Each row below holds a small network's activations on one input, seen along a few directions.
Each table varies a few parts of the input and shows all the possible inputs, shuffled.
Descriptions start from the smaller parts, as in this example, which fits no table here: ring(8) and (point or line(9) or (values(3) and line(4))).
Shared parts are said once, and a part with two or three values counts as separate values.
In the rows, zero is written as 100.

Other details of the inputs shift rows strongly along three fixed directions, in all tables alike. That doesn't count.

A family of inputs:
x1: 126	78	55	108	85	124	76	112	99	128	90	133
x2: 103	129	139	124	64	86	122	116	98	92	112	95
x3: 98	115	95	76	155	64	71	100	65	98	138	121
x4: 129	62	114	85	49	121	98	103	84	93	121	168
x5: 71	113	68	122	80	118	79	90	72	124	44	90
x6: 122	71	102	71	129	115	108	90	103	68	132	114
x7: 121	79	81	71	138	105	41	66	127	122	96	72
x8: 118	64	125	73	32	112	124	119	70	99	147	172
x9: 118	116	146	114	92	86	120	121	116	72	110	95
x10: 103	120	86	113	93	94	122	107	79	101	102	86
x11: 92	117	172	101	64	79	138	103	96	54	139	112
x12: 77	114	104	113	111	89	101	81	146	99	62	77
x13: 135	84	60	86	83	117	77	88	102	158	119	112
x14: 117	58	74	55	144	96	89	85	126	100	137	100
x15: 85	126	135	91	106	59	123	84	130	75	108	69
x16: 97	127	102	128	116	93	121	96	94	90	97	70
x17: 67	124	158	116	107	67	112	112	122	82	81	58
x18: 94	124	118	127	129	81	127	114	113	75	99	64
x19: 69	113	118	119	32	122	96	112	76	135	80	117
x20: 109	74	113	78	114	114	82	114	100	90	116	104
x21: 81	118	170	95	73	68	130	134	89	70	108	90
x22: 117	81	71	71	148	109	67	46	149	117	110	80
x23: 57	100	56	130	75	117	92	75	130	162	43	102
x24: 116	74	51	59	166	103	90	51	117	109	122	73
x25: 139	82	174	58	92	101	98	111	83	56	168	117
x26: 126	61	112	69	109	122	73	99	104	111	124	115
x27: 120	83	90	86	70	115	80	77	102	109	107	133
x28: 82	121	125	113	119	68	127	98	116	39	82	79
x29: 148	80	158	82	127	79	118	112	117	60	166	97
x30: 93	114	69	141	63	107	86	104	115	144	36	104
x31: 126	63	106	63	132	122	86	87	69	91	152	98
x32: 147	73	92	80	128	112	87	109	115	91	136	109
x33: 131	85	86	85	107	106	111	117	87	102	132	110
x34: 61	118	118	118	108	75	125	105	127	76	85	80
x35: 67	116	69	118	136	98	105	58	122	110	69	56
x36: 81	110	125	123	50	91	127	125	89	62	82	133
x37: 137	104	125	97	93	102	99	102	110	89	128	104
x38: 72	110	112	91	136	67	98	114	125	93	87	50
x39: 72	108	107	133	29	121	108	133	50	100	59	136
x40: 73	116	138	118	87	85	149	114	92	55	103	103
x41: 142	85	75	102	76	126	95	103	57	102	117	133
x42: 79	114	77	125	52	117	110	88	69	103	63	128
x43: 116	60	94	85	58	138	100	112	80	101	126	170
x44: 102	70	61	63	147	113	77	88	101	128	103	80
x45: 119	75	125	74	123	90	73	96	116	88	110	91
x46: 104	144	144	126	102	81	137	116	89	43	106	71
x47: 140	69	62	95	80	153	91	113	69	128	118	151
x48: 72	121	91	93	126	79	77	76	133	133	70	40
x49: 68	101	70	115	74	140	90	110	77	134	51	114
x50: 83	128	89	124	101	72	109	106	135	128	63	63
x51: 73	122	123	102	119	65	144	101	113	58	93	72
x52: 75	106	84	108	137	89	71	95	133	106	48	61
x53: 143	107	124	94	115	80	86	93	119	76	123	83
x54: 58	153	76	115	153	44	95	79	99	97	85	98
x55: 107	91	87	96	87	129	110	83	77	93	112	128
x56: 74	159	53	145	94	73	89	115	63	141	75	134
x57: 103	67	66	72	172	116	71	77	116	120	104	65
x58: 66	123	90	101	120	88	103	91	91	103	73	50
x59: 85	101	60	136	67	123	100	120	99	147	73	118
x60: 46	107	73	132	66	120	90	117	97	148	44	99
x61: 80	115	137	117	24	127	127	129	29	82	99	140
x62: 132	70	27	104	103	141	70	93	91	145	83	126
x63: 132	83	94	77	135	84	102	113	119	93	135	89
Each input here is: values(3) and (point or (line(4) and line(5))).
- The inputs of x56 and x3 match in every part but the values(3) part. If x16 is changed in the same way as x56 into x3, which row does it become? => x31
- The inputs of x6 and x47 match in every part but the values(3) part. If x15 is changed in the same way as x6 into x47, which row does it become? => x13
- Change only the values(3) part in x1. List by row number the other rows that result. => x36, x52

A family of inputs:
x64: 74	117	114	112	98	101	90	102	108	112	79	78
x65: 107	121	153	113	93	83	110	124	109	62	104	82
x66: 137	91	134	78	133	91	124	95	106	40	151	104
x67: 102	71	89	73	107	111	88	78	104	110	105	94
x68: 88	107	110	120	22	126	107	133	36	133	92	159
x69: 75	116	90	114	105	85	94	106	94	95	73	89
x70: 116	85	72	92	122	115	101	90	115	104	110	111
x71: 120	80	86	86	107	105	81	100	125	116	111	102
x72: 117	72	85	93	112	110	98	87	125	111	109	107
x73: 79	127	100	108	99	78	96	88	97	110	78	90
x74: 120	93	73	85	136	93	88	79	109	98	117	77
x75: 68	103	106	107	94	100	110	95	107	108	77	74
x76: 118	76	136	69	108	92	106	85	98	63	135	105
x77: 99	81	77	83	126	113	96	88	107	106	109	114
x78: 89	102	95	133	35	123	116	104	90	122	74	138
x79: 119	87	73	83	114	117	99	85	103	103	108	96
x80: 77	103	109	114	100	102	97	102	107	99	65	80
x81: 125	90	171	60	133	67	101	115	111	31	154	86
x82: 126	65	83	102	71	141	87	104	87	125	97	130
x83: 131	91	81	89	117	98	79	102	104	117	106	102
x84: 93	117	103	116	89	92	90	108	123	104	72	83
x85: 127	71	66	103	40	139	89	122	49	127	114	170
x86: 76	100	105	108	96	93	97	102	111	97	63	84
x87: 127	72	167	64	16	119	120	138	36	65	174	179
x88: 125	83	74	88	118	116	90	98	106	98	100	102
x89: 81	124	135	98	101	67	124	108	83	55	113	84
x90: 122	95	132	77	123	81	102	96	91	76	146	117
x91: 103	76	90	76	112	102	76	100	117	116	110	106
x92: 84	122	177	97	96	61	129	123	111	43	129	98
x93: 98	84	74	90	126	101	88	90	101	110	118	114
x94: 120	87	87	80	101	109	82	88	116	117	114	92
x95: 86	106	77	124	59	117	119	120	92	112	69	124
x96: 96	131	95	119	94	81	101	90	106	111	80	87
x97: 89	123	91	130	105	97	104	103	97	103	82	78
x98: 117	85	90	85	105	114	86	92	114	122	119	89
x99: 100	69	89	83	116	109	92	85	117	112	108	109
x100: 77	118	94	120	110	93	93	107	91	97	75	84
x101: 94	113	90	121	40	122	122	104	71	102	81	135
x102: 86	123	109	115	115	79	101	97	144	100	85	72
x103: 109	130	148	116	103	73	123	120	93	72	112	82
x104: 120	68	82	88	110	106	94	95	122	109	103	101
x105: 73	120	92	107	101	97	108	84	100	91	71	90
x106: 90	130	91	119	120	73	104	82	115	86	84	67
x107: 82	116	132	106	106	64	123	122	92	58	110	95
x108: 74	120	107	105	89	90	91	86	113	104	78	87
x109: 94	116	95	125	45	98	115	133	79	124	83	136
x110: 122	77	85	88	104	111	91	73	114	107	106	99
x111: 91	122	90	125	82	90	108	110	105	125	81	111
x112: 116	87	70	101	122	102	92	92	108	110	120	110
x113: 116	88	73	94	118	109	95	91	95	114	121	92
x114: 73	104	110	114	100	104	103	96	105	105	71	77
x115: 76	106	87	113	66	117	105	115	77	105	65	122
x116: 67	115	94	106	105	105	115	99	97	100	78	78
x117: 88	110	77	130	63	101	110	120	85	116	80	122
x118: 90	119	94	124	105	110	113	102	104	98	74	78
x119: 114	87	85	80	121	96	74	100	97	117	105	106
x120: 127	99	86	78	135	86	87	84	114	110	117	77
x121: 83	93	150	106	42	93	134	135	75	71	106	136
x122: 90	127	96	117	98	89	108	104	102	120	86	76
x123: 98	77	69	90	79	129	91	100	62	131	118	130
x124: 72	107	105	114	98	94	106	85	115	101	73	92
x125: 126	87	75	100	122	111	81	99	96	105	109	99
x126: 106	88	87	87	149	101	81	86	99	99	117	79
x127: 104	100	141	115	45	98	128	131	84	68	96	122
x128: 115	91	122	82	124	86	105	92	86	63	147	117
x129: 70	110	89	107	106	93	111	107	107	95	70	92
x130: 120	74	84	82	103	112	95	82	112	110	106	91
x131: 100	126	98	124	103	90	95	113	103	110	73	83
x132: 124	89	89	86	102	107	79	77	117	113	112	100
x133: 133	71	149	82	64	113	132	119	72	68	156	128
x134: 78	121	103	105	126	63	99	106	119	103	80	74
x135: 102	83	76	72	118	115	94	83	95	103	106	99
x136: 72	120	109	112	96	92	94	90	118	107	80	93
x137: 116	89	89	85	126	105	73	100	91	118	106	103
x138: 128	96	82	95	119	99	88	85	109	120	115	111
x139: 73	123	91	113	101	84	100	84	93	97	80	89
x140: 75	126	105	109	130	67	103	98	121	103	84	79
x141: 111	82	98	83	115	116	67	98	107	113	106	98
x142: 84	119	90	116	101	106	119	100	105	102	79	75
x143: 103	79	75	91	79	137	97	92	74	116	108	152
x144: 123	86	94	93	110	120	78	93	113	120	114	92
x145: 90	107	104	125	95	106	108	99	114	105	73	73
x146: 68	110	106	111	47	118	101	114	81	130	86	113
x147: 73	116	98	114	110	109	108	99	95	97	73	81
x148: 126	85	77	94	123	126	89	98	102	99	100	99
x149: 109	80	83	85	127	123	84	95	94	98	99	102
x150: 118	93	135	68	122	83	106	106	82	83	150	98
x151: 89	124	104	122	91	94	99	92	127	108	81	91
x152: 119	91	72	102	120	105	89	82	104	107	119	110
x153: 94	135	178	85	119	40	134	116	94	33	129	68
- What is each input in this table made of? => values(2) and ring(5) and ring(9)
- The inputs of x136 and x151 match in every part but the values(2) part. If x134 is changed in the same way as x136 into x151, which row does it become? => x109
- The inputs of x67 and x130 match in every part but the values(2) part. If x77 is changed in the same way as x67 into x130, which row does it become? => x70
- The inputs of x105 and x101 match in every part but the values(2) part. If x137 is changed in the same way as x105 into x101, which row does it become? => x131
- Change only the values(2) part in x145. List by row number the other rows that result. => x114
- Change only the ring(9) part in x123. List by row number the other rows that result. => x69, x89, x93, x100, x107, x126, x128, x139
- Change only the ring(5) part in x81. List by row number the other rows that result. => x69, x86, x115, x119
- Change only the values(2) part in x73. List by row number the other rows that result. => x96
- A walk changes only the ring(5) part. It starts at x152 and steps to x138. List the rest of the walk in order. => x151, x78, x66

A family of inputs:
x154: 99	83	64	84	121	108	76	77	98	124	105	111
x155: 105	93	101	75	153	82	93	86	117	82	124	85
x156: 127	80	105	77	137	102	93	83	131	87	120	71
x157: 76	98	54	114	98	121	96	91	94	133	66	101
x158: 124	69	107	91	63	128	108	112	82	101	124	136
x159: 171	111	137	111	81	87	126	138	73	63	164	139
x160: 122	85	111	75	135	87	90	90	137	85	126	85
x161: 87	116	131	101	89	84	120	105	78	73	116	109
x162: 127	85	108	80	136	98	92	82	129	79	116	75
x163: 75	103	60	107	99	114	86	97	92	140	70	97
x164: 103	81	62	89	119	128	86	80	95	124	103	100
x165: 80	125	152	132	14	103	126	137	67	90	87	130
x166: 88	95	68	112	82	110	90	92	120	146	69	98
x167: 125	86	116	74	136	91	88	92	126	87	126	69
x168: 86	100	71	115	89	114	83	98	118	147	62	87
x169: 118	77	87	83	94	114	87	88	110	122	115	106
x170: 60	128	85	127	99	97	108	90	98	104	50	78
x171: 78	136	144	120	94	62	122	106	123	70	77	76
x172: 66	137	119	114	132	61	106	100	113	72	72	57
x173: 111	77	102	81	62	120	107	108	53	104	136	151
x174: 129	90	143	79	101	88	108	99	105	69	142	107
x175: 93	92	80	116	79	119	97	103	112	121	75	108
x176: 120	75	84	89	103	119	84	88	113	110	102	108
x177: 115	89	111	71	129	96	95	96	89	83	132	92
x178: 84	110	130	103	93	87	113	123	78	73	111	109
x179: 119	72	87	84	101	116	75	100	111	121	107	110
x180: 106	82	88	87	88	122	85	100	67	116	117	129
x181: 103	154	100	152	60	81	134	139	52	88	95	127
x182: 85	100	88	112	71	116	106	104	72	101	87	130
x183: 76	104	62	110	94	107	95	91	96	137	72	104
x184: 66	134	117	117	129	74	122	102	116	67	70	65
x185: 76	134	127	118	118	63	102	101	136	81	63	50
- The inputs of x154 and x171 match in every part but one. If x173 is changed in the same way as x154 into x171, which row does it become? => x169
- What is each input in this table made of? => values(2) and (point or (values(3) and ring(5)))
- Change only the values(2) part in x165. List by row number the other rows that result. => x180
- Change only the values(2) part in x164. List by row number the other rows that result. => x156
